Each row below holds a small network's activations on one input, seen along a few directions.
Each table varies a few parts of the input and shows all the possible inputs, shuffled.
A made-up example of a description, with smaller parts first: one of 8 places around a ring, together with either a single point or one of 11 places around a ring or (one of 3 separate values, together with one of 6 places along a line).
Shared parts are said once, and a part with two or three values counts as separate values.
In the rows, 128 means zero.

Other details of the inputs vary at random and push rows far along two fixed directions, the same in every table; ignore that.

Rows:
r1: [ 95 125 118 107 178 169 131 165 217 106  97]
r2: [136 120 152 132 115 119 115 131 108 143 118]
r3: [129 121 162 137 129 132 139 117 116 142 136]
r4: [147 117  68  95  89 108 122 170 145 120 110]
r5: [161 140 162 153  87  86 109  99  50 151 151]
r6: [117 116 104  63 109 135 115 169 180 127  68]
r7: [115 126 156 190 185 166 134 113 135 124 155]
r8: [112 114 149 179 187 164 123 129 159 117 161]
r9: [138 138 173 149 139 101 103  73  64 141 157]
r10: [135 141 140 181 140 133 131 106 104 129 159]
r11: [116 113 101  86  81 131 145 160 134 140  85]
r12: [121 133 117 144 182 157 144 161 226  81 120]
r13: [118 116 102  50  93 130 135 160 164 137  77]
r14: [127 143 157 178 161 133 130 119 136 119 156]
r15: [130 126 146 143 127 118 122 132  91 148 130]
r16: [139 120 116 109  98 109 100 124  60 159 142]
r17: [108 125  86 102 134 131 126 134 150 124 102]
r18: [118 132 122 106 107 114 134 103  90 136 127]
r19: [135 126  70 107 113 133 142 168 177 107  94]
r20: [146 138 123 132 106 123 150 121 112 115 138]
r21: [134 122 105 110 102  91 101 110  63 151 143]
r22: [124 129 130 132 170 162 158 145 235  81 124]
r23: [128 123 108  65  80  92 128 122 106 147  99]
r24: [153 136 144 124  73  91 133 108  70 153 140]
r25: [108 140 162 168 201 141 123  95 139 113 159]
r26: [125 123  90  86  99 128 121 147 111 147  95]
r27: [115 140 184 172 177 165 138  81 103 124 175]
r28: [145 138 165 175 175 143 129 114 164  94 155]
r29: [135 122 100 128 100 113 116 146 124 134 133]
r30: [129 137 130 136  99 124 145 120 111 129 134]
Description of these inputs: one of 5 places along a line, together with either one of 2 separate values or one of 4 places along a line.
- Changing only the place on the line of 5 turns r19 into r26. The same change can be made to r20. Which row results? => r27
- Which other rows agree with r9 in the place on the line of 5? List them by row number. => r17, r18, r21, r23, r25

Rows:
r31: [135 112 127  90  86 102 107 137  91 151 113]
r32: [149 124  94 116  77 101 125 129  85 140 136]
r33: [146 136 164 163 156 129 143  95 101 122 158]
r34: [120 116  77 106 137 140 127 171 221  95 101]
r35: [136 115 125  90  97 119 117 141  90 147 111]
r36: [133 140 140 170 142 134 138 100 121 121 159]
r37: [147 143  98 103  90 101 132 139 100 132 113]
r38: [136 130 130 104  87 116 124 138  89 138 104]
r39: [142 144 149 173 148 119 123  96 113 122 160]
r40: [138 125 135 164 138 125 114 130 123 113 156]
r41: [131 143 173 161 152 147 129 113 113 132 146]
r42: [112 131 136 141 175 148 125 110 128 125 133]
r43: [127 131 118  97  83 116 133 122 108 140 111]
r44: [130 122 159 137 150 134 112 100 120 135 147]
r45: [117 120 116 113 123 114 109 121 112 144 109]
r46: [148 143 145 171 158 129 125 102  91 114 182]
r47: [137 140 126  91  84  91 118 121  92 140 115]
r48: [138 129 115 101  84  93 145 125  93 139 126]
r49: [108 117 105 108 116 128 123 124 115 146 107]
r50: [149 136 150 183 155 138 122 119  98 128 173]
r51: [116 124 150 155 183 156 145 147 217 104 127]
r52: [101 132 131 133 156 134 130 106 118 131 143]
r53: [ 91 113 137 129 186 190 140 152 233 111 125]
r54: [128 129 174 158 175 159 124 112 122 135 160]
r55: [106 131 149 160 170 144 128  87 108 134 158]
r56: [127 142 180 167 154 136 120 106 124 132 152]
r57: [145 135 109 129 111 124 130 134 122 126 113]
r58: [128 111 125  94  82 114 120 133  85 153 121]
r59: [129 138 170 158 147 134 119  92 119 124 146]
r60: [111 126 163 166 166 128 109 102  99 133 151]
r61: [140 139 148 176 148 125 121 101 122 121 153]
r62: [132 119 129  97 116 116 113 120 118 142 123]
r63: [136 139 145 177 136 133 134  96 108 127 159]
r64: [ 95 114 143 139 190 188 138 124 214 104 135]
r65: [145 127 130 121 110 117 141 147 115 141 115]
r66: [145 129 112 121  80  93 117 143  99 138 113]
r67: [117 124  90 111 134 153 141 183 210  97  83]
r68: [136 139 166 160 159 114 137  96 118 116 166]
r69: [109 128 102  85 138 161 143 163 217  99  76]
r70: [136 141 112 122 117 106 126 132 135 121 125]
r71: [114 126 101  95 153 148 158 167 221  91  93]
r72: [130 127 117  98  75 116 130 124 102 145 105]
r73: [126 137 166 143 178 148 128  98 118 120 165]
r74: [143 122 111 102  77  97 144 126  96 143 117]
r75: [139 131 161 168 165 142 144 104 128 115 148]
r76: [126 134 167 140 164 128 117  93 114 127 167]
r77: [133 135 125 153 140 129 132 116 121 114 169]
r78: [107 110 106  87 158 174 134 162 221 107  87]
r79: [149 132 140 175 153 140 122 108 106 116 166]
r80: [114 112  93  64 131 153 132 165 197 117  81]
r81: [147 124 103 127  78 105 123 145  86 150 137]
r82: [134 126 147 184 145 139 127 113 106 118 178]
r83: [124 126 114 107 111 116 116 143  87 159 105]
r84: [120 123 112 110 126 126 118 126 102 144 105]
r85: [115 112  92  91 107 138 155 183 204 124  82]
r86: [136 118 125  89  91 106 108 142 105 162 112]
r87: [123 123 109  98 108 100 108 121  96 150 109]
r88: [102 121 115 118 128 134 124 140 128 149 114]
r89: [141 132 104 120  76 107 132 148 105 151 116]
r90: [141 133 123 101  88 117 124 126  93 141 102]
r91: [136 127 158 157 152 137 143 125 126 115 141]
r92: [154 137  99 109  83 102 128 134  91 138 111]
r93: [123 126  83  99 108 127 129 187 203 122  79]
r94: [120 124 123 103  81 122 131 140 113 136 105]
r95: [ 92 129 139 139 171 183 148 152 231 103 113]
r96: [119 138 135 168 190 174 144 152 210  99 130]
r97: [119 123 150 134 150 146 131 100 125 132 153]
r98: [129 135 152 181 143 138 135 111 117 120 160]
r99: [126 133 130 108 115 121 123 124 142 125 110]
r100: [153 127  95 115  98 113 123 139 100 129 125]
r101: [122 123  74  93 125 126 127 173 203  99 104]
r102: [121 111  68 101 108 143 135 171 195 109  98]
r103: [141 119 115 112  82 105 142 125 100 142 115]
r104: [121 130 109  93 107  93 110 123  90 146 114]
r105: [ 72 113 122 137 191 181 137 150 218 102 111]
r106: [135 116 120 112  82 106 143 141 104 138 114]
r107: [141 124 127 116 111 103 134 125 126 129 120]
r108: [121 133 161 140 153 137 129  90 100 133 172]
r109: [138 139 100 110  82  99 136 129 100 136 125]
r110: [156 123 100 120  81  93 108 132  87 139 128]
r111: [116 141 150 150 175 134 124  96  94 129 153]
r112: [141 118 126 112  89  94 129 142 108 135 110]
r113: [136 128 166 170 162 129 134  99 135 116 152]
r114: [ 93 115  92  90 140 140 118 177 202 130  76]
r115: [123 138 118  91  85 111 135 125 107 136 116]
r116: [127 149 156 137 150 138 134 106 120 115 143]
r117: [112 125 144 147 161 140 119 120 104 131 133]
r118: [142 132 151 184 161 133 116 121 126 124 173]
r119: [154 122 100 116  82 107 117 153  83 133 123]
r120: [125 137 181 166 151 134 119 102 115 120 152]
- Changing only one part turns r39 into r62. The same change can be made to r66. Which row results? => r31
- Changing only one part turns r110 into r59. The same change can be made to r77. Which row results? => r115
- What do these inputs look like to the network? => one of 3 separate values, together with one of 5 places along a line, together with one of 6 places along a line
- Which other rows does r93 become when the place on the line of 6 takes its other values? List them by row number. => r51, r56, r86, r114, r118
- Which other rows does r103 become when the place on the line of 5 takes its other values? List them by row number. => r48, r74, r85, r106
- Which other rows does r77 become when the choice among 3 separate values takes its other values? List them by row number. => r46, r101
- A walk changes only the place on the line of 6. It starts at r84 and steps to r78. List the rest of the walk in order. => r90, r75, r57, r79
